Each row below holds a small network's activations on one input, seen along a few directions.
In each table, some parts of the input vary, and every possible input appears once, in random order.
Descriptions start from the smaller parts, as in this example, which fits no table here: line(4) and (point or line(11) or (values(3) and ring(5))).
Shared parts are said once, and a part with two or three values counts as separate values.

Other details of the inputs vary at random and push rows far along two fixed directions, the same in every table; ignore that.

Table:
r1: [ 1.41 -0.48 -2.08 -0.67 -2.31 -0.25 -0.26 -0.18  1.00 -1.80  1.10  0.19]
r2: [-2.24 -0.60 -0.70  1.69  0.30 -1.42  1.39  0.69 -0.84 -1.61 -1.29 -0.44]
r3: [-1.53  1.69  5.77 -0.90  5.41 -0.76 -6.32  0.01 -0.35  3.75  2.23  3.93]
r4: [-0.70 -0.35 -0.28  0.07 -3.53 -0.10 -1.70  0.21 -0.57  0.48 -0.30  0.28]
r5: [ 1.64 -0.85 -1.48 -0.64 -2.92 -0.98 -0.78 -1.23  0.21  0.39  1.03  0.27]
r6: [ 0.55  0.42 -0.29  1.36 -1.10  0.07  2.39 -0.08  1.19 -0.94  1.05 -1.95]
r7: [-0.35  1.17 -0.60 -0.48 -2.16  0.64  0.15  0.49  0.81 -0.94 -1.13  0.10]
r8: [ 1.83 -1.69 -2.02  0.06 -2.04 -0.25 -0.54 -0.63 -0.04 -3.01  0.10  0.86]
r9: [ 0.17 -1.17 -0.57  1.32 -0.39 -0.21  3.18 -0.94  0.24 -2.30  0.28 -1.76]
r10: [ 0.19  0.49  6.54 -0.36  4.39  0.46 -6.51 -0.91  0.61  2.62  5.33  3.39]
r11: [-0.25 -1.62 -1.18  1.13  0.94  0.55  0.43  1.99 -0.60 -0.53 -1.99 -0.87]
r12: [-1.86  1.06 -0.73  1.70 -0.69 -1.23  0.75  1.34  0.41 -0.32 -0.86 -0.42]
r13: [-0.48 -1.12 -1.94  2.26 -0.99  0.56 -0.87  3.58  0.06 -0.19 -0.97 -1.15]
r14: [-0.46 -1.53 -1.25  1.36 -1.02  0.02 -0.51  2.31 -0.61  1.94 -0.67 -1.60]
r15: [ 2.11  4.58  0.81 -7.91  6.11  2.90  9.20 -6.66 -1.53  2.46 -3.91 -0.85]
Each input here is: values(3) and (point or line(4)).
Q: Changing only the values(3) part turns r3 into r2. The same change can be made to r10. Which row results?
A: r9
Q: Which other rows does r1 become when the values(3) part takes its other values? List them by row number.
A: r5, r8
Q: Which other rows agree with r6 in the values(3) part? List them by row number.
A: r1, r7, r12, r13

Table:
r16: [ 0.13  1.23  5.35 -2.41  4.55  1.15 -7.53 -0.58  0.57  1.36  3.49  4.35]
r17: [-0.51  0.25 -0.04  0.55  0.97  0.19  1.18  0.41  0.10 -0.31 -0.34 -0.87]
r18: [ 0.38 -0.78 -0.40  0.40  0.38  0.19  0.36  0.07 -0.17 -0.65  0.26 -0.54]
r19: [ 0.40 -0.17 -0.83  0.26 -0.92 -0.01  0.00  0.36  0.31 -1.68 -0.16  0.36]
r20: [-0.57  0.50 -0.43  0.65 -0.81 -0.15 -0.11  0.95 -0.19  0.97 -0.59 -0.29]
r21: [-0.27 -0.65 -0.15 -0.20  0.06 -0.44  0.04 -0.67 -0.71 -0.31 -0.48  0.28]
r22: [ 1.91  3.15  0.92 -5.07  5.04  1.85  6.38 -4.92 -0.36  1.43 -0.63 -1.85]
r23: [ 0.42  0.05 -0.12  0.34 -0.80 -0.17  0.88 -0.56  0.62 -0.38  0.97 -0.30]
r24: [-0.74 -0.17 -0.64  0.78 -0.02  0.06  0.43  1.21  0.13 -0.69 -1.01 -0.30]
r25: [ 0.40 -0.23 -0.90 -0.46 -0.94 -0.06  0.21  0.03 -0.24  0.95 -0.43 -0.55]
r26: [-0.19 -0.19 -0.05  0.12 -1.08 -0.72 -0.20 -0.56 -0.03 -1.17 -0.11  0.93]
r27: [ 0.19  0.25  0.22 -0.37 -1.12 -0.45 -0.01 -0.56  0.44  0.29  1.00 -0.01]
r28: [ 0.25 -0.79 -0.99  0.06 -0.02  0.21  0.15  0.34 -0.23 -0.73 -0.61 -0.10]
r29: [ 0.50 -0.04 -0.68  0.18 -1.57  0.33 -0.76  0.44  0.25 -0.87 -0.28  0.36]
r30: [ 0.49 -0.62 -0.59 -0.27 -0.43  0.46 -0.54  0.35 -0.21  0.06 -0.72 -0.10]
r31: [ 0.29 -1.16 -0.31  1.39 -0.70 -0.41 -0.48  0.39  0.22 -0.05  0.76 -0.22]
r32: [ 0.27 -0.43  0.05 -0.08 -0.28 -0.42 -0.18 -0.23 -0.17  1.03  0.56 -0.07]
r33: [-0.59 -0.21  0.24  1.59 -0.45 -0.42  0.26  0.92  0.18  0.19  0.30 -0.63]
r34: [-1.27  0.21 -0.17  0.34  0.11 -0.54  0.92 -0.15 -0.36 -0.03 -1.16 -0.04]
r35: [-0.97 -0.17 -0.03  1.57 -1.29 -0.85 -0.66  1.33 -0.02  0.53  0.24 -0.21]
r36: [-0.54 -0.03 -0.46  0.62 -0.67  0.20 -0.34  1.43 -0.13  0.08 -1.05 -0.20]
Q: Changing only one part turns r24 into r28. The same change can be made to r20. Which row results?
A: r25
Q: Describe the family of inputs behind these rows.
A: values(3) and (point or ring(6))
Q: Which other rows agree with r29 in the values(3) part? List them by row number.
A: r16, r19, r22, r23, r26, r27

Table:
r37: [-2.04  0.70  1.86  1.30  2.76 -0.27 -2.41  2.10 -0.42  0.76  0.09  1.24]
r38: [-0.26 -0.57 -0.27  0.65  0.64 -0.19 -1.40  2.36 -0.20  0.22 -1.12  0.39]
r39: [ 0.53  1.51  2.25 -2.77  4.35  1.74  0.82 -2.01 -1.20  2.76 -0.19  0.13]
r40: [-0.36  2.55  0.82 -1.85  2.61  0.61  2.54 -0.79 -0.32  3.64 -1.83 -1.27]
r41: [ 1.22  1.11  1.44 -2.51  1.66  0.57  2.06 -2.95  0.41  2.06  0.75 -0.64]
r42: [ 1.35 -1.28  0.69 -0.80  1.05  0.33 -1.49 -0.53  0.42 -0.81  1.39  1.09]
r43: [ 1.10  0.14  0.83 -0.69  0.59  0.65 -2.23  0.27  0.25  0.59  2.37  0.48]
r44: [ 0.58 -0.58 -0.70 -0.02 -1.77 -0.25 -2.81  0.58 -0.06 -0.48  0.59  1.17]
r45: [ 1.37 -0.32  0.48 -1.01  0.86  0.29 -1.24 -0.08  0.40 -0.70  1.74  0.22]
r46: [ 0.32 -0.57  0.42  1.26 -1.09 -1.08 -0.91 -0.41  0.24 -0.47  0.87  0.91]
r47: [-0.82 -0.03 -1.99  2.15 -1.09  0.34  1.96  2.49 -0.10 -0.57 -2.82 -1.33]
r48: [ 0.78  0.51  1.33 -0.13  1.22  1.03 -1.83  0.34  1.00 -1.33  1.92  0.52]
r49: [-1.15 -0.44  2.37  1.33  1.15 -0.13 -2.01  1.12 -0.37  0.45  0.50  1.14]
r50: [ 0.94  2.17  0.28 -3.82  2.22  1.78  3.15 -3.04  0.10 -0.27 -1.42  0.04]
r51: [-1.61 -0.65 -1.33  2.06 -1.56 -0.51  2.96  1.20 -0.88 -0.96 -1.43 -1.68]
r52: [ 0.45 -1.01 -0.49 -0.87 -1.16  0.06 -1.96  0.20  0.05 -1.58  0.04  1.55]
r53: [ 0.17  0.90  1.20 -1.32  0.03 -0.27 -2.56 -0.79  0.20  0.88  0.74  1.10]
r54: [-1.47  0.71  1.82  1.36  1.93 -0.58 -2.42  2.21 -0.07  1.84  0.17  1.50]
r55: [-0.43  0.42  0.04 -0.86  2.33  0.48  0.32 -0.36 -0.64  2.36 -0.61 -0.67]
r56: [-0.78 -0.79  0.81  1.66  0.05  1.06 -0.96  1.66 -0.20 -1.52 -0.65  0.23]
r57: [-0.33 -0.23  0.23  1.42 -0.71 -0.64 -0.84  0.97  0.48 -1.42  2.05 -0.06]
r58: [ 0.41  0.27  1.84 -0.37 -0.13 -0.02 -2.65 -1.28  0.38  0.65  1.30  0.93]
r59: [-1.02 -0.15  0.09  0.21 -1.15 -0.39 -1.13  0.47 -0.10 -1.73  0.62  1.41]
r60: [-0.35  0.51  1.99 -1.36 -0.42  0.37 -3.32 -0.36  0.30  0.55  1.02  1.95]
r61: [ 0.35 -1.86 -1.71  2.77 -3.11 -0.01 -0.25  1.37  1.16 -2.72  0.26 -0.45]
r62: [-1.16 -2.71 -3.04  2.90 -3.07 -1.57 -0.16  2.87 -0.21 -1.42 -1.44 -1.42]
r63: [-0.08 -1.77 -1.25  2.93 -3.59 -1.51  0.17  1.15  0.99 -1.08  1.02 -0.24]
r64: [-0.88 -0.77 -2.88  1.87 -4.62 -0.60  4.60  0.77 -0.82  0.48 -2.85 -3.38]
r65: [-0.38  0.48 -2.50 -0.05 -2.02 -1.15  3.21 -0.70 -0.33 -1.29 -1.27 -1.16]
r66: [-1.23 -0.16  1.48  0.73  3.00  0.85 -2.65  1.15  0.29 -0.37 -0.11  0.60]
r67: [ 1.52  1.10  0.33 -1.74  1.99  1.17  2.19 -2.67  0.04 -0.64 -0.58 -0.12]
r68: [-0.36 -0.38 -3.46  2.05 -3.18 -0.36  2.69  2.27 -0.58  1.09 -2.55 -1.97]
r69: [-0.39  0.45  1.96 -0.78  0.22 -0.28 -2.51 -0.36  0.46 -0.08  1.14  2.48]
r70: [ 1.09  1.72  0.92 -1.84  1.81  0.06  2.68 -1.90  0.51  1.35  1.45 -0.79]
r71: [-1.08  1.62 -1.23 -1.50  3.11  0.13  6.36 -1.86 -0.77  1.73 -2.13 -3.00]
r72: [ 0.69 -0.75 -1.17 -0.71 -1.09 -0.48 -1.66  0.19  0.08 -1.38  0.12  0.96]
r73: [ 1.96  2.78 -1.86 -4.26  1.86  1.33  7.07 -4.11 -0.21  0.18 -2.86 -2.17]
r74: [-0.14  0.16  1.37  0.20  1.25 -0.36 -0.96 -1.15 -0.33 -0.97  1.16  1.00]
r75: [ 1.44 -0.92  0.63 -0.84  0.71  0.06 -1.71 -1.08 -0.15 -1.17  0.60  1.20]
r76: [ 1.26  1.47  0.17 -4.12  1.67  1.57  1.70 -2.89 -0.60  1.72 -0.31  0.53]
r77: [-1.73 -0.35  2.02  1.19  2.48 -0.65 -2.91  1.13  0.18  1.37  0.88  1.06]
r78: [ 0.41  0.44  1.61 -0.11 -0.21  0.07 -2.55  0.25  0.84  0.68  2.41  0.17]
r79: [ 1.01 -0.75 -0.44  0.50 -1.31  0.11 -1.62 -0.47 -0.09 -0.29  0.77  0.63]
r80: [-0.14 -0.68 -2.46  1.20 -2.23 -0.90  4.23 -0.55  0.16 -1.37 -0.29 -2.01]
r81: [-1.62 -0.12  1.74  0.55  1.34 -0.24 -2.94  1.00  0.08  1.87  0.34  0.04]
r82: [ 0.89 -1.69 -1.52  1.54 -2.90 -0.06 -0.67  0.77  0.18 -0.36  1.08 -0.09]
r83: [-0.40 -2.83 -2.12  2.67 -3.65 -0.74  0.16  2.62 -0.77 -2.08 -1.58 -1.00]
r84: [ 0.35  0.66 -2.59 -0.16 -2.80 -1.42  3.92 -1.19  0.24 -0.16 -1.35 -1.22]
Q: Changing only one part turns r72 into r44. The same change can be made to r52. Which row results?
A: r76
Q: Changing only one part turns r83 into r51. The same change can be made to r38. Which row results?
A: r37
Q: Describe the family of inputs behind these rows.
A: ring(6) and (values(3) or line(5))
Q: Which other rows agree with r64 in the ring(6) part? List them by row number.
A: r40, r41, r53, r58, r60, r78, r81
Q: Which other rows does r70 become when the ring(6) part takes its other values? List them by row number.
A: r43, r45, r48, r57, r78

Table:
r85: [-0.66  1.72 -2.81  0.18 -1.37 -0.74  5.74  0.62 -0.04  2.71 -3.23 -3.28]
r86: [ 1.37 -0.08 -2.90  0.07 -5.69 -0.09  4.58 -0.81  0.15  1.12 -0.14 -2.40]
r87: [ 0.70 -0.01 -2.37  1.20 -2.41 -0.96  5.50 -1.24 -0.11 -2.73 -1.28 -1.75]
r88: [ 2.90  1.27 -0.74 -3.63  4.20  1.67  3.26 -2.38 -0.74  0.66 -0.81 -0.46]
r89: [ 0.00 -1.92  0.27  2.86 -1.52 -0.24 -2.67  1.89  1.50 -2.94  2.40  0.11]
r90: [-0.42 -1.26 -4.61  1.42 -5.26 -1.03  3.92  0.72  0.13 -3.91 -2.64 -0.59]
r91: [-2.75 -2.21 -0.80  4.26 -2.99 -1.02 -2.75  4.55 -0.73 -0.91 -0.21 -0.61]
r92: [-2.97 -1.03  2.29  4.45 -0.45 -1.03 -7.41  5.00  0.24  0.01  1.31  2.63]
r93: [ 1.69  1.68  5.40 -4.77  5.18  0.68 -3.08 -4.37  0.40  4.19  2.61  2.61]
r94: [ 1.06  0.97  0.42 -2.61  3.33  2.42  1.28 -2.55 -0.34 -0.25 -1.20  0.17]
r95: [-0.46  1.19  2.06 -2.48  6.67  0.76  2.38 -1.92 -1.07  2.95 -0.97 -0.61]
r96: [ 0.18  0.24  2.55 -2.65  2.69  1.26 -2.96 -0.81 -0.12 -1.00  0.11  1.57]
r97: [-0.62 -0.57  1.24  1.69 -2.37 -1.67 -7.77  1.32  0.71  0.12  4.05  2.59]
Q: Describe the family of inputs behind these rows.
A: values(3) or line(4) or ring(6)
Q: A walk changes only the line(4) part. It starts at r85 and steps to r92. List the rest of the walk in order.
A: r91, r95
